[[ 42.3  10.9  24.2  -7.1  -2.6  -9.0]
 [-61.0   4.0  56.6   6.5   2.9  10.5]
 [-45.1  -0.2  42.3  11.2  -1.3  11.2]] result: 42.3

[[-57.4  39.8 -60.7  34.3]
 [ -5.1  27.1  49.2  21.0]
 [-44.4  16.8  16.9 -31.9]] result: -57.4

[[ 28.3  29.7 -51.2  -7.2]
 [ 14.0  53.3  70.2  20.4]
 [-14.8  -9.8  11.7 -15.3]] result: 28.3

[[-60.7 -71.5  -2.9 -68.2 -23.5   0.6]
 [-43.1 -52.9  -2.3 -51.7 -10.8   1.1]
 [ 21.5  36.6 -44.1  -9.4   4.1   0.6]] result: -60.7

[[ 27.2 -26.6  17.8  10.1  20.2  23.7   0.1]
 [ 45.9 -21.5   5.3  -7.5 -56.4 -27.2  53.9]
 [  7.8  37.9 -19.1  -6.7 -19.0   2.0  39.1]] result: 27.2

[[ 40.9  29.2 -36.2  72.3 -55.2  30.9   9.0]
 [-41.7 -74.9  -1.6 -41.8  57.2   9.0  40.0]
 [-43.2  30.1 -45.1  64.3   5.5 -44.1  45.6]] result: 40.9
---
[[ 21.4  24.0  -9.5  20.0  14.8 -11.3  31.1   0.8  -9.2  -1.2  -8.6  -4.3
    0.8  30.2 -26.0  -1.7]
 [ 19.5  10.9 -29.9 -10.5   7.8  -5.5  37.1  30.8 -45.5   7.7 -25.3 -25.3
   11.5  55.2   4.0   6.3]
 [ 18.2  17.8 -17.0  19.5  16.2 -14.1  32.6  14.9 -16.2   0.8  -6.7 -14.4
   -9.6  23.6 -15.7  -0.3]
 [ 19.8  17.1 -13.4  22.2   3.8 -14.5  24.7   5.5  -5.3  -4.9  -5.8  -4.7
  -10.5  27.7 -21.7  -4.8]
 [ 12.3  26.1 -26.6  24.1 -12.9   9.9  49.4 -12.9   0.7   4.1 -10.1  -0.8
   -9.6  37.4 -12.4 -18.6]
 [ 20.3  19.0 -17.1  18.1   2.6 -16.2  24.4   3.7 -10.3  -4.5  -9.5  -8.4
   -4.6  31.0 -23.1  -4.0]
 [ 34.1   8.9   2.9  -0.8  28.5  -3.2  32.3  -4.5   9.5  23.6  15.7   1.0
   -8.3  37.3 -13.2 -19.0]
 [ 13.1  16.0 -11.4  18.6   1.3 -14.9  29.1   1.2 -11.0  -3.2 -13.5  -9.1
   -7.3  26.6 -22.0  -3.9]
 [ 45.6  -1.2 -18.9  28.5   4.4  -6.4  38.3  32.3  -8.3  19.9 -10.0 -18.2
  -26.7   4.1 -33.3  -1.2]
 [ 21.1  19.4 -12.3  20.4   4.0 -15.9  25.5   4.4  -9.4  -2.9  -6.9  -7.9
   -2.9  27.4 -24.3   0.5]
 [ 22.4  24.4  -6.3  19.2  -0.6  -5.4  22.6  -5.4 -13.3  -3.2   3.1  -6.0
   -4.3  36.2 -25.4  -3.9]
 [ 18.6  17.6 -17.3  18.6   6.1 -16.7  28.9   3.6  -8.5  -0.8  -5.9  -4.1
   -4.5  26.6 -23.4  -2.7]]	22.4

[[  2.3 -50.3 -29.9 -48.7   3.0 -38.8 -47.0 -44.9   9.6 -46.9 -46.2  -8.7
  -20.1   3.6]
 [ -3.9  -6.5  15.4   1.3  -3.4  12.3   4.2   6.9  11.0 -12.7 -13.2  13.2
   12.0  -0.9]
 [  4.2  -4.6 -28.3  -5.1   3.3  -4.5  -4.9  -4.7  -9.5  -3.1  -3.1 -10.3
   -8.5   0.3]
 [ -1.7  45.3 -28.0  54.2  -0.5  60.5  57.2  59.4  -5.4  37.5  37.5   5.9
   36.2   1.6]
 [ -2.7  35.4  16.9  40.1  -1.9  43.7  41.5  42.4  -2.3  29.4  28.6  21.8
   33.9  -1.2]]	-1.7

[[ 14.7 -66.3  -1.7 -40.2  23.5 -29.4   5.7 -24.7 -22.6]
 [ 11.7 -67.0  -9.4 -28.1  24.8 -25.7   1.5 -40.8 -23.4]
 [ 15.1 -70.0  10.6 -54.3  26.9 -30.0  13.4  -8.4 -19.9]
 [  4.6 -62.1 -12.5 -55.4  23.2 -26.0   7.9  -8.4 -35.2]
 [  8.2 -63.3  -9.5 -49.8  23.3 -27.7   5.8 -13.8 -31.9]
 [-48.1 -53.3 -58.5 -72.3  35.6  -3.8  33.0  -5.2 -13.4]
 [-11.0 -52.9 -33.1 -64.1  20.1 -21.1   4.4  -3.4 -45.2]
 [-65.3 -38.6 -73.4 -68.1  28.2  -5.6  30.6 -12.1   7.1]
 [-32.6 -49.0 -50.8 -73.4  24.2 -13.4  15.8   1.1 -36.0]
 [  7.3 -60.5 -20.7 -40.8  22.4 -23.6  -8.5 -26.5 -54.9]
 [ -9.2 -55.3 -29.6 -63.9  21.9 -21.5   7.0  -2.9 -42.7]]	7.3

[[ -3.6   9.8 -32.5  33.3   6.8 -28.3 -22.1]
 [ 42.0   6.5  -6.1 -26.4 -29.7 -18.8 -43.7]
 [  0.8 -16.1  50.7 -46.3  15.0  54.0 -51.5]
 [-32.5  22.9 -30.4  28.3   5.5 -13.9  12.3]
 [ 49.6  42.7   1.7  32.8  46.1  31.7  19.1]
 [  2.5 -22.1 -12.9  38.2 -40.4 -39.6 -31.5]]	49.6

[[ 22.5  -4.2  52.6  42.5  12.3  25.2  18.3   8.7  65.2 -28.2 -34.7  16.1
    2.3]
 [-21.2  12.9 -11.0 -30.3 -22.8 -39.7   0.6 -24.4 -49.4  -9.9 -27.0  16.8
    9.9]
 [  0.9   9.8  18.2   6.3 -15.4 -10.4  14.1  -8.4  15.5 -30.8 -55.7  12.8
   13.7]
 [-23.1  14.8   4.7 -30.4 -23.1 -50.6   5.5 -35.1 -56.0 -18.1 -37.6  34.5
   10.1]
 [  4.4 -11.0  65.9  17.6  29.2  -3.9   5.9 -18.3  -1.1  -6.8  16.3  54.3
  -17.0]]	-23.1

[[-31.6  48.8  26.7 -16.1 -39.0  56.1 -17.4  46.2  -2.8  57.4 -46.2  33.7
  -41.4  52.2  37.7  -2.8]
 [-34.2  36.1  -4.0  38.6  15.9 -16.1  46.9 -22.2  32.0 -18.7 -53.2  26.3
  -24.1 -15.9 -33.3  -0.5]
 [ 40.7  49.3   0.0  26.2   0.6   6.4 -36.7  48.3 -46.4  28.1 -56.0  -0.3
  -36.2 -35.9 -25.2 -38.9]
 [ -9.3  15.1   6.3 -19.1  50.0 -52.8  27.2   6.6   7.1  -2.8 -35.4  -1.8
  -45.8 -32.6  10.6 -21.7]
 [-40.2   0.3 -34.3  11.1  38.6 -54.7  -5.0  50.3 -54.8  24.1  31.9 -18.2
   28.6 -51.9  52.4  55.1]
 [ -9.0 -48.9  23.2  60.0  46.8 -10.5  41.2 -59.0  39.9  46.3  40.0  46.1
  -26.7  35.3 -21.0  16.6]
 [-52.9   9.5 -54.3  47.1 -47.3 -55.4  49.7 -15.7  17.6 -23.7 -50.4 -59.0
   43.7  10.6  44.1  47.3]
 [-35.0  42.7 -19.5 -46.0 -49.7 -13.4  29.6  21.3 -33.2  14.3   8.2  47.1
   43.2  -6.9  33.5  -3.1]
 [-29.8 -46.6  39.1  -9.1  25.3  18.6   7.4 -57.6 -58.4  46.7  15.2  16.1
   45.5  34.9  56.2  31.1]]	-35.0

[[  2.6  -8.1  -2.3  -0.7  11.3  -5.3 -31.2 -40.2 -17.9   0.0 -33.6  18.9]
 [-26.2  -5.4  13.6   7.9  -6.8  25.4  -5.6  20.6 -30.6  -7.5  -6.8  -6.2]
 [-20.0 -13.9   5.7  -3.7 -18.5  14.6   1.9 -11.2 -33.3 -10.0 -24.8  12.5]
 [-30.6  16.9  10.0  17.0 -40.6 -17.7 -19.9  -3.8 -17.8  21.8 -50.4 -43.6]
 [-10.8   6.3  19.3  20.7   0.3  41.8 -25.1  13.3  11.9 -11.4  36.2   4.3]
 [ 20.2 -28.2 -15.4 -25.3  38.5  -3.6 -13.9   6.6  49.8 -43.9   9.5  29.7]
 [-45.4  31.9   0.3  31.4 -37.1 -30.1 -20.8  19.8  -4.9  28.1 -26.5 -34.2]
 [-40.3  -4.3  14.6   6.6  -8.2   2.5 -36.3  -5.9 -45.3   8.0 -52.7 -12.3]
 [ 36.0  33.8  -7.0  28.3  14.8  -7.5  18.8   6.4  35.3  15.1  43.3 -14.3]
 [ 58.0   3.2 -22.5  -9.0  51.8  -8.9  44.8  11.8  50.4 -14.3  62.2  20.1]]	36.0
---
[-24.8  11.0 -16.7  75.8 -26.5] value -24.8
[ 18.4 -66.8 -15.0 -30.3 -28.9] value 18.4
[-15.6 -53.8  24.2 -52.7  17.2] value -15.6
[-36.7  55.7  36.4   5.4 -27.8] value -36.7
[-10.9 -42.5  25.4 -64.0 -36.9] value -10.9
[-31.8  55.8   7.6 -24.2 -57.7] value -31.8
[-54.7   3.9 -13.2  11.6  23.9] value -54.7
[-45.5 -13.8 -24.4  60.7  -5.6] value -45.5
[ 30.7 -47.8  22.1  61.3 -26.6] value 30.7
[ -3.1   5.3  -7.3  67.7 -30.8] value -3.1
---
array([[ 145.1,   35.3,  -62.8,   11.0,   45.3,  130.5,   54.9],
       [ -23.2,  214.0, -188.5,  -62.1,  200.5, -143.8,   -1.8]]) out 200.5

array([[  15.72,  -63.94,  187.56,  100.19, -175.35],
       [   0.45,  -15.93, -164.75,  -37.29,  207.74]]) out -164.75

array([[-0.19, -0.01, -0.20,  0.11,  0.16,  0.10, -0.19],
       [ 0.04, -0.06,  0.16, -0.07, -0.22,  0.18, -0.12]]) out -0.22

array([[ 0.17, -0.21, -0.16, -0.18],
       [ 0.07, -0.10,  0.11, -0.09]]) out -0.10

array([[ 1.0, -0.1,  0.5,  0.7,  1.4, -0.3,  1.1],
       [ 1.1,  1.5,  1.5, -1.7,  1.4,  1.9,  0.8]]) out 1.4

array([[  26.5,   23.0, -111.0,    8.3,  103.7, -141.9,   22.9],
       [ -85.0,  141.1,   22.0,  167.2,   50.0,  118.5,    9.8]]) out 50.0
---
array([233, 758, 567, 444]) >> 758, 567

array([[153, 519, 284, 722, 440, 274],
       [623, 608, 576, 689, 483, 807],
       [ 13, 293, 694, 375, 596, 396]]) >> 807, 722

array([ -6,  12, -17, -27,  36]) >> 36, 12

array([[-105,  971,  842,  817, -242, -565,  535],
       [ 611,    2, -106,  516,  537, -233, -235]]) >> 971, 842

array([[1, 2, 4, 3, 4, 2, 0],
       [4, 4, 0, 2, 0, 5, 7]]) >> 7, 5

array([908, 218, 879, 265, 610, 411, 271]) >> 908, 879

array([89, 13, 76, 32, 33, 92]) >> 92, 89
